These are the activations of a small neural network, seen along a few directions. Each row is one input.
In each table, some parts of the input vary, and every possible input appears once, in random order.
A made-up example of a description, with smaller parts first: values(3) and (point or line(11) or (line(4) and ring(8))).
Shared parts are said once, and a part with two or three values counts as separate values.
(in the rows, 128 means zero)

Other details of the inputs vary at random and push rows far along two fixed directions, the same in every table; ignore that.

Rows:
x1: [123 145  81 159 185 133 113  77 104 154 143]
x2: [157 163 124 148 167 144 125 131 112 151 113]
x3: [142 127 146 125 118 150 110 125 132 121 117]
x4: [142 150 101 140 174 127 145 133  96 130 128]
x5: [113  90 172  99  82 124 116 138 144 123 126]
x6: [135 150  66 150 208 137 119  96  88 199 138]
x7: [126 178 113  97  66 111 135 164 162  95 121]
x8: [ 84 164  82 101  99  96  77  97 129 147 148]
x9: [152 105 134 104 105 132 148 167 134 102 100]
x10: [126 129 134 135 138 114 145 144 122 144 140]
x11: [136  89 157 114  65 121 141 153 147  51  97]
x12: [135  80 150 105  63 128 151 157 161  68 111]
x13: [100 129 108 156 160 123 110  82 119 137 152]
x14: [143 217  89 123 114 110 150 172 148 121 118]
x15: [120 108 122 129 134 128  81  84 134 165 127]
x16: [165 136 145 126 121 145 147 168 146 125 107]
x17: [148 149 103 137 167 147 138 135  91 142 118]
x18: [165 152 118 127 155 145 159 167 103 116 104]
x19: [107 108 106 133 136 133 100  74 118 126 144]
x20: [ 92 103 112 139 138 117 110  84 137 141 156]
x21: [139 140 158 131 121 123 161 173 116 106 127]
x22: [108 136 135 126 161 129  94  90 106 167 145]
x23: [144  89 173  93  60 145 130 166 156  95 109]
x24: [ 79  71 132 114 105 101  93  90 138 118 150]
x25: [143 133 176 122 102 141 143 158 145 102 112]
x26: [115 157  76 179 213 109 131  91 111 185 149]
x27: [105  88 149  98 102 135  63  85 122 128 133]
x28: [105 106 106 131 133 133 101  77 111 129 146]
x29: [ 89  91 163 105  98 128  76  86 123 135 142]
x30: [ 81  83 137 133 103 107  88  77 137 102 139]
x31: [149 120 124 125 122 123 167 172 123 107 115]
x32: [151 117 140 114  98 153 148 157 126  89 104]
x33: [ 92 102 109 145 140 112 104  80 139 142 153]
x34: [115  91 172 106  73 114 144 166 140  53 119]
x35: [115 157 121 145 180 144 107  86 102 187 152]
x36: [166 179 134 151 174 139 175 171 132 161 118]
x37: [156 118 155 111  99 148 141 164 150 115 111]
x38: [147 136 161 114 127 126 157 176 135 131 116]
x39: [135 150 121 142 171 112 151 142 116 158 141]
x40: [ 98 118 102 146 156 119 119  92 122 156 159]
x41: [117 107 106 133 136 134  86  73 117 135 119]
x42: [ 92  76 126 112  98 121  85  82 115 106 139]
x43: [168 145 109 134 149 149 169 163 129 131 108]
x44: [105  77 142 100  95 131  71  93 132 146 136]
x45: [123 134 120 131 152 152  89  87 107 165 142]
x46: [107  81 124 115  97 141  77  72 134 110 123]
x47: [163 125 122 128 122 143 159 162 142 111  99]
x48: [112 143 102 153 178 121 122  91 113 188 163]
x49: [122 117 141 131 119 121 137 127 145 131 141]
x50: [126 121 152 130 102 130 161 164 132  79 128]
x51: [155 128 163 113 100 156 135 159 137 100 110]
x52: [160 184 131 164 173 132 178 165 117 132 127]
x53: [137 197 104 114  87  98 141 172 155 105 106]
x54: [122  78 134 118  82 111 124 123 153  90 111]
x55: [164 178 134 145 174 144 178 171 129 163 124]
x56: [139 121 168 112 100 137 151 164 147 125 121]
x57: [137 122 107 134 137 130 149 133 125 130 131]
x58: [ 89  91 150 121  98 123  89  76 137 118 152]
x59: [157 169 154 145 151 135 159 164 124 132 107]
x60: [110 175  99  93  90  95 110 142 141 118 129]
x61: [104 148  96 162 187 129 120  83 106 156 160]
x62: [168 152 134 123 153 139 153 177 121 145 112]
x63: [127 132 161 122 119 143 124 126 134 127 130]
x64: [121 126 148 141 122 114 127 121 131 116 127]
x65: [123 117 140 137 120 116 134 126 148 130 136]
x66: [137 120 108 127 145 117 144 138 120 127 126]
x67: [105  69 119 105  93 137  87  82 137 130 131]
x68: [158 159 146 142 151 127 165 169 137 148 108]
x69: [156 181 132 156 170 136 181 169 107 137 134]
x70: [156 180 133 149 179 123 177 174 101 135 129]
x71: [100  71 116 120  97 118  92  77 148 116 135]
x72: [139 117 158 133 101 108 158 163 153 105 114]
x73: [146 133 115 130 139 154 134 125 118 120 116]
x74: [125 177 114  95  62 111 138 171 155  97 121]
x75: [141 106 117 126 119 129 127 126 138 123 102]
x76: [110 153  78 166 211 114 131 101  94 189 162]
x77: [116 134 128 142 145 121 143 141 107 115 139]
x78: [103  87 149 103  97 139  65  87 118 131 135]
Description of these inputs: line(6) and (point or (values(2) and ring(6))).
Question: Changing only the line(6) part turns x41 into x17. The same change can be made to x11. Which row results?
Answer: x42
Question: Changing only the line(6) part turns x6 into x75. The same change can be made to x78. Which row results?
Answer: x2
Question: List by row number the other rows that have the line(6) part in common with x46.
Answer: x1, x3, x13, x14, x16, x25, x33, x36, x47, x52, x65, x71
Question: Which other rows does x39 become when the values(2) part takes its other values? List them by row number.
Answer: x70
Question: Start at x59 and move only the line(6) part, one step at a time. The first step leads to x25. Which rows follow, in order?
Answer: x63, x35, x29, x22
Question: Which other rows does x73 become when the values(2) part takes its other values? List them by row number.
Answer: x43

Rows:
x79: [152 119 176 106  60 131 154 186 170  79  94]
x80: [127 144 125 146 135 123 147 133 134 118 131]
x81: [117 121 160 118  86 122 129 136 143  92 129]
x82: [ 82  96 137 121  98 111  90  80 137 119 150]
x83: [110  99 123 101  87 129  78  92 136 127 123]
x84: [153 122 158 102  80 118 174 207 142  68  95]
x85: [170 164 144 112 116 140 182 209 132 102 101]
x86: [126 132 147 132 103 128 138 135 144  98 125]
x87: [174 191 112 163 178 124 200 193 126 139 110]
x88: [136 113 165 100  65 123 162 189 142  51 106]
x89: [ 90  88 149 102  79 117  67  77 151 136 137]
x90: [138 135 110 138 137 119 139 137 135 124 118]
x91: [137 128 157 114  90 127 151 165 150 106 120]
x92: [118 109 149 120  91 109 148 152 146  97 128]
x93: [160 183 113 153 168 137 174 164 130 151 123]
x94: [104  88 126  98  75 129  88  98 140 112 129]
x95: [150 195 119 148 178 132 149 156 101 151 130]
x96: [131 117 111 123 121 122 126 125 144 130 125]
x97: [ 88  65 134  86  71 111  77  88 144 117 137]
x98: [ 92  84 144 111  84 103  94  98 148 118 135]
x99: [124 134  95 146 152 118 134 116 128 135 136]
x100: [128 176  82 161 194 133 104  80 107 174 139]
x101: [126  84 111 160 209 161  96  53  80 186 146]
x102: [131 112 140 110  85 135 120 136 156 103 115]
x103: [139 193  72 159 204 137 116  97  87 180 136]
x104: [135 118 121 173 243 157 120  82  71 207 155]
x105: [162 134 166  94  75 134 163 205 146  79  90]
x106: [185 133 164 169 203 163 198 176 100 147 114]
x107: [137 118 145 122  85 126 153 163 150  68 112]
x108: [151 190  99 157 196 121 183 176  99 156 138]
x109: [126 122 158 122  86 126 121 132 151  95 115]
x110: [160 188 105 158 172 139 169 158 118 126 121]
x111: [121 120 128 114 120 116 124 137 130 138 137]
x112: [ 91 122  91 137 165 110  81  55 120 197 164]
x113: [173 189 103 158 184 128 193 181 127 158 119]
x114: [110 150 105 131 164 129  96  93 110 183 154]
x115: [154 188  94 152 174 140 158 147  99 137 125]
x116: [114  29 178 114 115 151  97  89 116 114 128]
x117: [121 110 131 114  85 126 129 137 132  82 120]
x118: [134 126 140 104  99 131 139 157 135 107 118]
x119: [ 89  98 153 105  80 120  88 101 133 101 145]
x120: [107 105 138 117  95 128  96  96 153 132 134]
x121: [170 195 126 138 167 136 170 190 113 153 117]
x122: [ 90  66 124  99  69 111  75  84 140 106 128]
x123: [148 119 161 123  78 117 188 200 161  65 104]
x124: [165 134 128 112  99 129 173 195 138  96 101]
x125: [103 122 143 124 110 120  90  91 134 130 137]
x126: [162 171  96 146 161 128 186 181 110 123 116]
x127: [ 87 131  96 130 163 122  71  58 108 192 168]
x128: [148 101 123 171 215 163 129  87  96 172 134]
x129: [ 97  83 130 104  81 125  62  70 154 126 128]
x130: [ 92 119  91 129 154 112  97  78 109 156 153]
x131: [138 139 151 110  99 130 135 158 129  91 109]
x132: [118 136 128 119 121 128 121 123 118 112 132]
x133: [185 141 144 184 226 167 193 157  98 162 117]
x134: [101 103 109 108 104 132  73  75 129 143 138]
x135: [ 91 141  92 141 174 124  70  44 115 207 166]
x136: [ 86  88 133 109  99 105  81  93 132 130 144]
x137: [108 144  75 147 178 130  88  59 118 187 153]
x138: [117 118 153 114  92 119 137 155 132  89 131]
Question: What is each input in this table made of?
Answer: ring(6) and (point or ring(9))
Question: Changing only the ring(6) part turns x131 into x103. The same change can be made to x84. Which row results?
Answer: x122
Question: List by row number the other rows that have the ring(6) part in common with x99.
Answer: x90, x96, x100, x102, x107, x110, x128, x129, x137
Question: Which other rows does x119 become when the ring(9) part takes its other values? List them by row number.
Answer: x95, x108, x111, x114, x121, x127, x136, x138
Question: Which other rows does x133 become when the ring(6) part takes its other values? List them by row number.
Answer: x101, x104, x106, x116, x128

Rows:
x139: [108  77 148 107 106 118  92  95 137 132 129]
x140: [136 126 154 105  73 123 150 184 133  83 110]
x141: [ 92  89 124 135 142 119  61  49 136 176 150]
x142: [113  94 143 101  60 120 102 121 173 115 129]
x143: [120 113 107 166 165 102 175 133 126 118 144]
x144: [108 156 110 139 148 132 106  89 119 134 141]
x145: [118 118  90 147 167 145  95  57 120 169 139]
x146: [183 114 156 112  88 149 189 213 144  68  91]
x147: [142 151 121 147 177 145 140 131  98 137 139]
x148: [118 148 115 127 137 129 113 116 112 124 143]
x149: [115 116 105 108 112 126 108 117 130 138 132]
x150: [116 132 102 115 132 120 111 102 132 163 137]
x151: [144 129 151 110  72 127 148 176 134  72 109]
x152: [138 179 103 153 156 132 139 123 113 139 124]
x153: [120 121 110 117 119 119  99 111 126 122 126]
x154: [133 100 166 124  82 139 136 137 140  79 107]
x155: [146 113 131 128 135 134 129 137 120 116 116]
x156: [148 155  95 147 198 139 147 120 109 192 135]
x157: [135 158 130 142 185 135 146 129 104 162 142]
x158: [128 120  97 134 168 141 119 106 109 171 138]
x159: [154 167 165 125 105 128 176 202 151  96 118]
x160: [120 181  90 143 192 128 125 117  92 171 152]
x161: [142 111 151 128 108 138 141 150 119  97 116]
x162: [121 170  89 153 185 115 106  95 124 193 144]
x163: [119 119 156 103  75 114 128 144 141 104 122]
x164: [137 133 141 106 104 113 140 159 142 114 111]
x165: [126 166 127 125 148 122 139 138 119 142 139]
x166: [ 85  60 169 115  71 122  70  74 153 125 143]
x167: [ 90  77 121 100  62 126  69  65 159 106 128]
x168: [106  99 113 137 145 132  77  54 124 147 133]
x169: [105 114 116 120 108 120  84  82 141 119 122]
x170: [164 165 147 148 153 151 180 173 120 101 110]
x171: [112  82 125  93  60 126  94 111 149  95 124]
x172: [153 158 137 140 169 144 172 176 101 129 126]
x173: [ 63  56 124 120  66  79 109  90 161  78 150]
x174: [136 176  80 144 192 121 130 129  98 175 132]
x175: [171 126 178 118  90 139 195 227 127  71  94]
x176: [119 130 149 142 147 135 121 116 131 147 145]
x177: [179 168 123 155 174 146 185 180 135 159 117]
x178: [124  90 143 113 114 127 117 133 127 116 117]
x179: [160 160 141 144 160 134 176 170 110 143 119]
x180: [130 159 133 140 125 121 135 142 137 141 131]
Question: Changing only one part turns x171 into x146. The same change can be made to x173. Which row results?
Answer: x143
Question: What is each input in this table made of?
Answer: values(2) and (point or (line(4) and line(5)))
Question: Which other rows does x150 become when the values(2) part takes its other values? List them by row number.
Answer: x156
Question: Which other rows does x153 become when the line(5) part takes its other values? List them by row number.
Answer: x162, x164, x169, x174

Rows:
x181: [135 176 105 157 184 119 161 140  98 163 147]
x182: [112  97 139 108  73 131 114 113 154 100 119]
x183: [134 104 165 109  63 127 160 189 158  48 112]
x184: [181  91 184 133 131 158 193 199 120 100  99]
x185: [178 209 123 144 182 144 191 200 127 154 112]
x186: [110 113 147 100  98 125 101 127 132 132 131]
x187: [ 98  87 170 110  66 108 111 116 143  83 132]
x188: [111 130 113 132 132 127  99  87 111 141 127]
x189: [175 165 136 128 139 130 192 207 123  86  95]
x190: [ 94  62 181  93  31 111 115 119 176  65 131]
x191: [ 95 135 115 141 152 121 109  80 116 151 161]
x192: [114 144  99 133 155 141  85  75 113 165 153]
x193: [159 186 107 165 185 127 178 178 106 130 119]
x194: [119 126  99 129 136 128  86  83 124 171 145]
x195: [154 149 131 136 119 131 159 162 134 113 100]
x196: [105 146 116 131 164 125  79  81 110 177 144]
x197: [161 145 157 129 103 117 202 210 143  94 112]
x198: [136 158 127 132 156 125 122 129 129 162 124]
x199: [146 165 101 150 166 133 115 110 119 168 132]
x200: [111 117 114 132 126 117 120 126 119 125 139]
x201: [182 218  98 164 204 144 169 168  94 163 120]
x202: [165  65 206 119  95 165 175 184 144  67  99]
x203: [136 107 141 100  90 122 147 164 133  82 112]
x204: [ 76  72 121 125 100 107  64  61 145 124 144]
x205: [ 96  98 102 114 131 120  86  64 137 139 143]
x206: [136  98 137 165 199 153 114  84  96 172 135]
x207: [ 94 103 109 114 118 128  58  60 116 160 155]
x208: [ 95  67 140  96  50 119  90  95 150 106 122]
x209: [100 101 120 130 110 120 106 104 148 117 141]
x210: [150 112 167 101  52 140 142 177 167  71 105]
x211: [ 92 110  99 120 142 124  82  63 120 141 150]
x212: [168 223 108 151 212 146 177 177 102 172 127]
x213: [ 93 142  79 143 172 136  81  45 100 181 156]
x214: [106 107 104 125 139 112  89  73 130 141 135]
x215: [129 101 179 113  62 110 153 167 160  69 112]
x216: [140 168  93 146 166 135 145 131  98 160 128]
x217: [158 165 135 123 140 131 163 185 131 146 114]
x218: [129 137 103 147 148 119 142 143 126 141 134]
x219: [116  92 123 105 100 115 115 118 141 114 124]
Question: What is each input in this table made of?
Answer: values(3) and (point or (values(2) and line(6)))
Question: Changing only the values(3) part turns x186 into x196. The same change can be made to x217. Which row results?
Answer: x198
Question: Which other rows does x208 become when the values(3) part takes its other values? List them by row number.
Answer: x182, x195
Question: List by row number the other rows that have the values(3) part in common with x182.
Answer: x183, x185, x190, x191, x192, x202, x205, x209, x210, x211, x212, x213
